A small network was shown many inputs. Here are its activations along a few directions, one row for each input.
In each table, some parts of the input vary, and every possible input appears once, in random order.
Descriptions start from the smaller parts, as in this example, which fits no table here: one of 6 places along a line, together with either a single point or one of 9 places along a line or (one of 2 separate values, together with one of 5 places around a ring).
Shared parts are said once, and a part with two or three values counts as separate values.

Other details of the inputs vary at random and push rows far along two fixed directions, the same in every table; ignore that.

A family of inputs:
r1: [-16  -1  -9 -11   4  12  -6   0  -3 -13   2  19 -13]
r2: [ 38   4  10  21   4  -8  -2   2  -4   5 -11 -28  17]
r3: [-27   7  -1 -16  -6  -3 -11 -21  11  -1   5  16   4]
r4: [-26  -3  -9 -15  18 -29   9 -12  -3   4  19  22   9]
r5: [ 47  38   5   9 -33  44 -11 -10  32   0 -50 -54   2]
r6: [ 17 -14  -6  16  12 -13   0   5  -2   0  18  16  12]
r7: [ 43  38  10   0 -29  44 -11 -12  25  -8 -48 -56  -3]
r8: [ -3 -35   3   8  16 -27  -8   3  -9   2  21  14  -1]
r9: [-11  17  -4 -16 -18  37  -3  -7  21 -20 -28  -3 -19]
r10: [ 49  49   0  17 -32  49   3 -11  26  -7 -49 -53  16]
r11: [ 32   6   5  17  19 -10  -1   4 -16   6   2 -22  14]
r12: [ 27  -5   9  11   3 -15   2  11 -11  10   9 -13  24]
r13: [-44 -14   1 -22   6   4   7   6  -5   2  13  32 -21]
r14: [-12 -12   4  -8  -1  -7   3  10  -1   5   6  12   0]
r15: [-15  20  -5 -15 -22  44 -10 -11  15 -22 -23  -6 -18]
r16: [ 42  11   6  25   4  -4   2   2  -7  -3  -4 -22  27]
r17: [ 32  -5  13   9  -2  -8  -9   5  -9   6  19 -20  23]
r18: [-13  -3  -6  -3  -6  12   2  -1  14   3 -21   4 -16]
r19: [ 29  -4  12   5   2 -10  -4   8  -9   7  16 -12  18]
r20: [ 24  22  -5  12  -3 -36   5  -2 -17  12  22 -18  10]
r21: [  1   4  -1  -4  11 -27   3 -15  -7   8  16   7  23]
r22: [-43  -8  -3 -16   8  12   6  -4   1  -4 -11  19 -31]
r23: [ 44  -2  -2  28   9 -13   2   3  -8   5  10  -6  28]
r24: [ 44   9   3  23  15  -9  -1   2 -25  -1  10 -17  29]
r25: [ 10   1  -5  12  22 -12   3   7 -22  -5  13   3  14]
r26: [-40 -13  -8 -17  -5  16  -1  -6   8 -19  -1  25 -25]
r27: [ 14 -19   1  14  10 -16  -5   2  -7  -7  21  10  12]
r28: [ -9  10   2 -15 -22  36  -8 -13  23 -12 -31 -20 -25]
r29: [-10 -26   7  -4  16 -25   5  12 -18   9  29  22   4]
r30: [ 19  -5  -4  12   5 -14   7  14  -8  15   9  -9  23]
r31: [  5 -20  -1   8  22 -25   3   6 -22  -4  23  22   9]
r32: [  2  42   0  -5 -35   7  -1 -14   9   3 -13 -19 -15]
r33: [ 13  16  -2  11  -1  10   6   3   7 -10 -16 -15   9]
r34: [-19  10  -7  -5 -16  28   4  -5  21  -1 -37  -7 -20]
r35: [-24 -22  -4   1  21 -21   5   9  -5   1   3  17  -9]
r36: [-22  -3  -8 -11 -12  13   8   6   9   7 -12   8  -7]
r37: [-19  15   4 -22 -18  34  -3  -1  15  -5 -13  -3 -18]
r38: [ 39  16   1  19   8  -2   3   3 -10  -6  -4 -26  25]
r39: [ -4 -21  -9  15  24 -28   5  11  -9  11  11  12   4]
r40: [ 25  19   8  19 -16 -25 -12  -9 -13  12  24 -14  12]
r41: [-26  -5   3 -16  -4   8   9   5   1   2  -3   9 -11]
r42: [ 25  15   6   2   3 -20 -11 -16  -1   7  13  -7  30]
r43: [-28  -5  -3 -14  -2   4   9  11   7   1  -6   8  -8]
r44: [ -2 -24   4   4  22 -24   1   4 -15   4  14  14  -3]
r45: [-20 -31  -7  -5   8 -19   1  14  -5  12  24  32   0]
r46: [ 35  -5  10  19   9 -17  -5   3  -8   7  -1 -17  15]
r47: [ 28  -8  10   8   1 -14  -6  11  -6   8  15  -9  20]
r48: [  0   4   1  -6   9 -26  -2 -16  -5   8  16  11  20]
r49: [ 40  -1  10  20  12 -15  -1   2 -15   7  -1 -25  18]
r50: [ 24  -1  12   6   1   0 -10   3 -11   6  22 -15  16]
r51: [-40 -21  -9 -12  -6  12  -3  -5  18  -1  -8  22 -29]
r52: [  1 -21   3   5  27 -22   0   4 -22   6  20  14  -2]
r53: [-30 -22  -1 -10  17 -18  12  13 -12   6  20  23  -4]
r54: [-12  -4   2  -8  -7  12  -5  -3  17  -6 -19   0 -20]
r55: [  7   1  -1   7   6   0   6   0 -10  -8  -2   0   7]
r56: [-46  -4   0 -23  -2  17  10   2   2   0  -1  21 -23]
r57: [ -9   3   1 -11  -2  19  -6  -5   8  -7 -13  -2 -22]
r58: [-15  25  -5 -15 -16  40  -1  -8  10 -18 -30  -2 -18]
r59: [-47  -3  -4 -23   4  13  12   7   2  -1   1  21 -22]
r60: [-14  13 -10  -7 -27  44  -1 -12  32 -14 -27  -1 -17]
r61: [  3  20   1   3 -16 -21  -6  -7  -5   9  16   1  -7]
r62: [  4 -27  -1  10  21 -27  -1   8 -11  -5  27  27   7]
r63: [-41 -27  -1 -18  -4  -4  -3   7   5  -1  14  27 -14]
r64: [-19  -3  -6 -12 -14  13   5   6  11   7 -10   9  -7]
r65: [  5  13  -1  -7 -32  34  -7  -2  24   3 -21 -21   0]
r66: [-44  -5 -19  -7   4  11  14   3  14  -9  -9  28 -19]
r67: [-24  -5  -3  -8   9   2   5   2   2  -4 -14   4 -18]
r68: [-28  17  -8 -10 -16 -15   7  -9  -2   5   7  10 -23]
r69: [ -8 -10  -2   3   8  -5   4   3   0  -9   3  18  -2]
r70: [ 41   5  10  14   1   5 -15  -6  -7   0   3 -32  11]
Each input here is: one of 5 places along a line, together with either one of 2 separate values or (one of 3 separate values, together with one of 4 places along a line).
The inputs of r16 and r27 match in every part but the place on the line of 5. If r22 is changed in the same way as r16 into r27, which row does it become? -> r70
Which other rows does r16 become when the choice among 3 separate values takes its other values? List them by row number. -> r2, r12
Which other rows does r32 become when the place on the line of 5 takes its other values? List them by row number. -> r20, r40, r61, r68
A walk changes only the place on the line of 4. It starts at r65 and steps to r63. List the rest of the walk in order. -> r17, r50
Which other rows does r59 become when the choice among 3 separate values takes its other values? List them by row number. -> r11, r25
Which other rows does r5 become when the place on the line of 4 takes its other values? List them by row number. -> r7, r54, r57

A family of inputs:
r71: [ 29   0   6  10  -9   1  -5   4   3   9   1 -17  17]
r72: [ -5 -25   5   1  11 -26  -9   3 -15   9  30  14  -3]
r73: [ 27  17   3   7  -6  -2  -5  -6  -2  -1   5 -13  20]
r74: [-54 -19  -4 -24  -2   6   2   2   5  -6   4  31 -35]
r75: [ -7  16  -8  -1  -2  14   2 -10   7 -12 -16  -1  -8]
r76: [22 -5  2 11  8 -1  3  8 -2  4 -1 -9 20]
r77: [ 23  -5   0  15  12  -4   4   7  -3   0  -6 -11  14]
r78: [ -3  22  -5  -7 -10  21   0 -11  10 -10 -16  -5  -2]
r79: [ -5 -29  -1   6  16 -22   4  13 -11   8  24  21  11]
r80: [ 23   9   5   6  -5 -10  -8  -9  -2   2  12  -8  17]
r81: [ -2  12   3  -8 -10  26  -1  -2   9  -7 -22 -13 -15]
r82: [-20 -24  -2   1  21 -15   3   6 -15  -3  10  22 -17]
r83: [-27  32  -4 -18 -23  11  12  -6  15   7 -26 -11 -18]
Describe the family of inputs behind these rows. -> either a single point or (one of 3 separate values, together with one of 4 places along a line)
Which other rows does r72 become when the choice among 3 separate values takes its other values? List them by row number. -> r71, r80
Which other rows does r75 become when the choice among 3 separate values takes its other values? List them by row number. -> r77, r82

A family of inputs:
r84: [  6  -6  -2   8  19 -22  -3  -4 -19  -4  18  13   5]
r85: [-23 -11  -8  -5  11  -4   5   0  -3  -5  15  28   5]
r86: [  0  16  -5  -3  -1  11  -1 -10  -1 -11  -2   4  -4]
r87: [ 43  10   3  23   9  -8  -2   1 -11   2  -4 -29  17]
r88: [-25  -2  -9 -11  -4  21   8   3  18  -4 -24   5 -15]
r89: [ -3   9  -2   0   3   5   2  -8   1  -9 -13  -4  -9]
r90: [ -5  14   6 -16 -26  34 -12  -8  22  -9 -21 -13 -15]
r91: [-37 -14  -7  -5  12  -6  11   8  -6  -4   0  24 -24]
r92: [ 24 -21  12  12  12 -20  -9   5 -13   8  23  -2  12]
r93: [ 22 -25   8  13  12 -18  -8  11 -13  13  21  -4  11]
r94: [ 46   6   5  22   2   0   6  14  -2   8 -10 -28  27]
r95: [-59   3  -4 -29  -4 -22  14   1  -4  16  12  24 -23]
r96: [ -2   7  -3  -3  -3  12   1  -4   8  -6 -12   0   6]
r97: [ 12   2  -1  10  -4 -41  -5  -8  -9  16  34   8  19]
r98: [ 18  22   1   1 -14  29   2  -6  19  -6 -35 -27   5]
r99: [-20 -19   0 -11   1  -5  -7   1  -5  -6  24  23  -6]
r100: [  5   8   7  -6 -26  34  -4   4  16   1 -27 -22 -12]
Describe the family of inputs behind these rows. -> either one of 2 separate values or (one of 3 separate values, together with one of 5 places along a line)
Which other rows does r90 become when the place on the line of 5 takes its other values? List them by row number. -> r92, r93, r99, r100
Which other rows does r88 become when the choice among 3 separate values takes its other values? List them by row number. -> r87, r93

A family of inputs:
r101: [-50   2   4 -37 -12  14  -1 -16   7  -5  12  30 -15]
r102: [-10  -9   4  -6  -8  27 -16 -11  15 -20 -17  -7 -24]
r103: [ 39  31  15   2 -24  48   0  15  18  -3 -37 -49   9]
r104: [ 24 -22  12   8  26 -19  10  28 -19  15  12  -6  20]
r105: [-21  13   2 -13  -6  -4  11   1  -7  16  -1  -8   4]
r106: [ 22   1   6  -5 -12  29  -4  14   3  -9  -9 -20   5]
r107: [-46  -1  -8 -25 -12  -3  -3 -12   2  -2   9  29 -43]
r108: [  6  -9 -10  12  13 -48  13   3  -7  17  18   3  27]
r109: [-16  -5   2 -22  -9  41 -10   4  15 -19 -12  -1  -8]
r110: [ 10  -4   0  11  16 -47  -5   2 -23  22  22  -7   2]
r111: [-49   1 -10 -24 -10   0  -3 -17  24 -12   5  41 -13]
r112: [ 24  21 -11  21  32  23  17  -4  -8 -24 -22 -18   3]
r113: [ 36 -14  11  21   1  -4 -11   2 -11  -4   4 -20   3]
r114: [ -5  32 -11   4  20  -9  11 -11 -22 -22 -14  10   4]
r115: [ 19   1  -3  14  -7  21   4   7  15   4 -25  -9   8]
r116: [ 20   0  13  11  -3   8  -1   3   6   3 -29 -29 -10]
r117: [-49   3  -8 -17  -8  -8  -2  -4   3   5   6  22 -41]
r118: [ 42  23  16  18 -23  32  -8  -1  14  -5 -39 -52  -4]
r119: [-59   6  -3 -27 -11   7  10   1   2   6   7  23 -21]
r120: [-11  10 -10  -5 -17  -6   3  -9  12  -2   7  13   3]
r121: [ 12 -18   9   3  22 -48 -15 -12 -23   9  48  23   5]
r122: [ -1 -17   4  -1  11 -38   3   4 -32  13  54  23  18]
r123: [ -9  -9 -11  -1 -10  29  -2   1  17  -8 -20  11  -7]
r124: [ 34 -15  -3  20  11   6 -18  -1   3  -4   4  -3  28]
r125: [ 31 -14  -2  17  13  -8  11   9   2  15 -15 -10  22]
r126: [  7  -5  -8  18   7 -41   8   6  -7  12  30  12  24]
The inputs of r125 and r108 match in every part but one. If r103 is changed in the same way as r125 into r108, which row does it become? -> r119
Describe the family of inputs behind these rows. -> one of 2 separate values, together with either a single point or (one of 3 separate values, together with one of 4 places along a line)
Which other rows does r117 become when the choice among 2 separate values takes its other values? List them by row number. -> r118
